A small network was shown many inputs. Here are its activations along a few directions, one row for each input.
Each table varies a few parts of the input and shows all the possible inputs, shuffled.
A made-up example of a description, with smaller parts first: ring(8) and (point or ring(11) or (values(2) and line(6))).
Shared parts are said once, and a part with two or three values counts as separate values.

A family of inputs:
R1: [-12 -19 -28 -20  53 -60  23  93  25  -2 -21  10]
R2: [ -2  28  14 -24  -9 -10  -9 -15   1  -8  16  11]
R3: [  3 -33 -60  13  36 -45  37  80  23 -14 -36  -2]
R4: [  7 -14 -16  17 -15  47  -9 -12   7   8   6  19]
R5: [  5  -3 -18  16  -8  19 -14 -37   8  -1  -9   8]
R6: [ 10  -4   8  24   0  17  11 -19 -34   3   6 -35]
R7: [  3  -5   9  22 -34  -4  17 -28 -15  -2  -7 -15]
R8: [ -9   2  15 -19  -1  37 -24   4  11  12  16  24]
R9: [ -6   9  41 -13 -19 -16   0 -12  -8   4   5  -9]
R10: [  9  13 -16  14 -23   2   6 -31  -3 -14   5   5]
R11: [ -8  13  13 -21   7   9 -28 -21  12   4   0  14]
R12: [  0  12  38  -9  13   5  -8  -1 -28  10  18 -30]
- Describe the family of inputs behind these rows. => values(2) and (point or line(5))
- Which other rows does R12 become when the line(5) part takes its other values? List them by row number. => R2, R8, R9, R11
- Which other rows does R3 become when the values(2) part takes its other values? List them by row number. => R1

A family of inputs:
R13: [ -4  -8 -25 -18  29 -67   5  38  44 -28 -39   6]
R14: [ 28 -35   1  56 -33  33  14 -49 -28  19  -2 -38]
R15: [-12  26  27   6 -41  11 -19 -94   1 -16   7  15]
R16: [ 18 -31 -46  48 -17  57  20  23   1 -11  -6   6]
R17: [ 11  -6 -66  18  22 -49  32   7  21 -27 -21  25]
R18: [  5  47  48 -51 -14   0 -23 -57   1 -15  24  12]
R19: [  8  19  62 -29   9  34 -13 -31 -41  13  37 -40]
R20: [ -5  -2 -17  -4  27 -70  18  52   6 -17 -43 -34]
R21: [-32  -7   5 -55  18 -19  -8  56  36  18  -5  47]
R22: [-10  -2  40  28 -18  46  -9 -68 -41  12  21 -37]
R23: [ -6  13  60 -24  26 -12 -14  32 -20  22  46 -28]
R24: [ 16 -15 -31  27 -46  42 -20 -57  20  15  -9  25]
R25: [-23   2  24 -49   8 -63  15  39  30  -5 -11  37]
R26: [-18  32  27 -52  12  -2 -48  22  25  17  39  35]
R27: [ 18 -37 -34  55 -22  25  47  14 -19 -13   3 -35]
R28: [  7 -16 -67  26 -35  34  13   5  28 -17  -4  28]
R29: [-13  30  34  20 -43   8  -6 -80 -38  -5   3 -25]
R30: [ 13 -28 -65  35  50  17  17  42   0   2 -16  12]
R31: [-21  18   7   0 -32  56 -42 -77   7   8  14  25]
R32: [-13 -16 -44 -23  39 -23 -17  55  50  -5 -32  16]
R33: [ -4  38  29 -57  -5  44 -47 -40   6   8  31  22]
R34: [ -1 -35 -11   5  53 -32  17  65   5   0 -26 -47]
R35: [-24   7  31 -35   6 -67  28  53  -9   6 -16  -3]
R36: [-21 -21  27 -33  37   3   0  74   9  24  -7  25]
R37: [-20 -26  38 -27  32 -28  27  66  -9  23   2 -16]
R38: [-10   3  29  22 -14  78 -36 -59 -21  13  12   3]
R39: [ -9  45  53 -32   0 -50 -12  20 -19   5  28 -15]
R40: [ 15  -8 -48  31 -45 -10  35 -12  21 -41 -10  18]
R41: [ -2 -30 -22  -1  58  -1  -9  73  24   1 -34  -7]
R42: [ 24  -6 -12  33 -55  -3   3 -74  14  -8 -15  15]
R43: [  7  24  51 -35  13  66 -41 -22 -22  14  29   0]
R44: [ -8  40  46 -46   2 -47 -24   5  20  -7  33  25]
R45: [ -7  18  49 -30  30  20 -41  40  -1  23  38  13]
R46: [ 15  -4 -40  45 -47 -14  48   2 -18 -30 -14 -22]
R47: [  4  51  55 -37 -16  -4 -10 -43 -39  -4  19 -28]
R48: [ 24  -2  -5  47 -57  -6  16 -60 -26   2 -20 -25]
R49: [ 27 -29 -10  50 -28  64 -13 -40  -8  21 -10   2]
R50: [ 14 -34 -53  41  45 -14  43  33 -19   1  -8 -29]
R51: [  2 -14 -86  12  32  -5   9  24  27  -4 -15  34]
R52: [ 10  -1 -59  32  20 -53  44  21 -18 -16 -25 -16]
- The inputs of R40 and R46 match in every part but one. If R25 is changed in the same way as R40 into R46, which row does it become? => R35
- The inputs of R22 and R15 match in every part but one. If R14 is changed in the same way as R22 into R15, which row does it become? => R42
- Describe the family of inputs behind these rows. => ring(5) and ring(8)
- Start at R43 and move only the ring(8) part, one step at a time. The first step leads to R45. Which rows follow, in order? => R36, R41, R30, R16, R49, R38

A family of inputs:
R53: [ -2   1  23 -12  -4  22 -25 -10   7   5   0  -3]
R54: [ -6 -33 -56  -2  47 -38  22  83  36  -1 -29  24]
R55: [  8  -8   3  15 -33  23   7  -5  -3  -1   6  -1]
R56: [  7  -7 -32  28 -14  18  -4 -41   8  -4 -11  13]
R57: [ -8  -7  14  -7   3  28 -27 -17  10  17  -2  14]
R58: [  1 -17  -5  20 -26  29   4 -12   1  10   4  16]
R59: [ 15   2 -24  22 -22  12  -1 -35   4 -16  -9  -5]
R60: [  1  14   9  -4  11  21  -4 -11 -22   0  18 -12]
R61: [ -4   3  42  -8   3  -3 -13 -15 -14  14   2 -22]
R62: [-10   4  31 -14   4  13 -13 -14 -10   7  -2 -11]
R63: [  5  -6  23  18 -26  -2  18  -9 -23   8   8 -20]
R64: [ -3  23  16 -27 -17   0 -18 -11  15  -7  14  20]
R65: [  1 -25 -48  -7  40 -45  24  91  32 -13 -28   7]
R66: [ 12   4  -4  25 -14 -13   9 -38 -17  -7  -7 -23]
R67: [-10 -21 -39  -8  47 -54  35  86  16 -11 -29  -1]
R68: [  7  14  20   1  11   6  -5 -12 -25   7  22 -22]
R69: [  3   3  -8   3  10  36 -19 -13  -2  10  18  14]
R70: [ -4 -22 -28  -2  47 -70  34  86  12  -4 -25 -12]
R71: [-10  15   7 -21 -10   6 -21 -17  18   5  12  37]
R72: [ -1  -6  11  13 -25  14  19  -9 -19   1   4  -9]
R73: [-12  26  24 -28 -10  -9  -7 -15  -2  -5  12  12]
R74: [  5   4 -16  20 -14   3  10 -38 -13 -13 -11 -13]
R75: [ -5  25  35 -22 -10 -25  -7 -16  -5   1  16   2]
R76: [ 10  12   1  -3   3  30 -16  -7  -5  -1  20  -3]
- The inputs of R67 and R70 match in every part but one. If R62 is changed in the same way as R67 into R70, which row does it become? => R61
- Describe the family of inputs behind these rows. => line(4) and (point or line(5))
- Which other rows agree with R57 in the line(4) part? List them by row number. => R54, R56, R58, R69, R71
